Here are a small network's activations along a few directions, averaged over the inputs that share one value of a field.
Related values have similar rows: they may be neighbours, one step apart, or belong to one group.
In the rows, 500 means zero.
Strong random noise was added to every row along 4 fixed directions; ignore it. To show where, here is one row again and again, with new noise each time:
[545 807 118 806 462 552 371 883 783 466 573 335 253 450 641 673]
[333 622 531 546 788 396 675 481 581 371 330 429 669 621 524 526]
[436 734 385 581 676 459 599 604 679 364 411 466 485 642 541 588]
[548 390 537 498 448 540 436 537 435 564 481 448 521 373 554 515]
[440 681 407 528 697 455 588 545 635 345 335 476 547 635 512 565]
[654 591 327 414 470 576 403 566 582 384 350 570 404 559 479 577]


Values of T:
t8: [402 675 557 434 629 396 702 303 601 358 645 746 516 788 321 384]
t4: [319 557 494 715 556 341 582 474 573 492 676 457 567 487 517 408]
t11: [502 415 692 379 465 532 586 447 426 574 580 588 445 551 525 456]
t7: [627 699 370 351 536 512 578 453 665 292 315 686 376 767 398 570]
t2: [528 506 567 451 521 524 547 489 458 512 451 496 479 517 521 543]
t3: [238 635 704 597 691 366 822 418 568 514 739 512 580 723 505 466]
t1: [543 395 705 371 433 550 555 447 398 588 551 585 481 502 523 480]
t9: [607 522 321 475 431 501 374 439 577 394 422 589 474 539 383 459]
t5: [474 496 651 330 525 473 604 353 411 513 570 651 535 669 404 451]
t6: [572 458 592 301 396 532 524 415 424 510 554 660 434 602 420 495]
t10: [457 384 707 306 559 525 593 371 338 507 402 533 591 540 495 490]
The values of T form a line.
Going along T from t8 by way of its neighbour t4, in what order are t7, t9, t5, t6 met?
> t9, t5, t6, t7
How many steps from neighbour to neighbour lead from t3 to t1, at the fewest?
> 5

Values of L:
l6: [446 341 585 483 598 419 499 341 408 478 293 425 713 436 455 412]
l1: [492 207 304 509 484 467 149 257 367 448 262 397 810 189 331 262]
l2: [422 492 738 407 555 445 803 252 516 530 787 774 543 747 420 366]
l10: [328 639 823 435 603 334 837 290 502 420 704 754 558 757 470 432]
l8: [570 539 569 447 468 559 547 594 483 545 519 518 378 517 562 654]
l5: [425 426 691 474 441 532 556 498 410 605 622 483 486 451 600 497]
l9: [580 443 411 583 402 560 377 712 537 623 580 358 370 335 603 586]
l3: [421 743 360 629 672 482 565 742 615 459 363 311 471 550 593 637]
l11: [368 437 630 599 596 359 640 406 429 500 482 414 701 498 468 415]
l7: [531 514 381 594 421 580 328 626 531 520 467 407 438 392 530 502]
l4: [605 471 458 242 591 574 493 444 468 389 267 597 505 650 431 576]
The values of L form a line.
Going along L from l1 by way of its neighbour l2, in what order are l6, l11, l7, l4 met?
> l11, l6, l7, l4
List every value one step from l3, in the order listed.
> l8
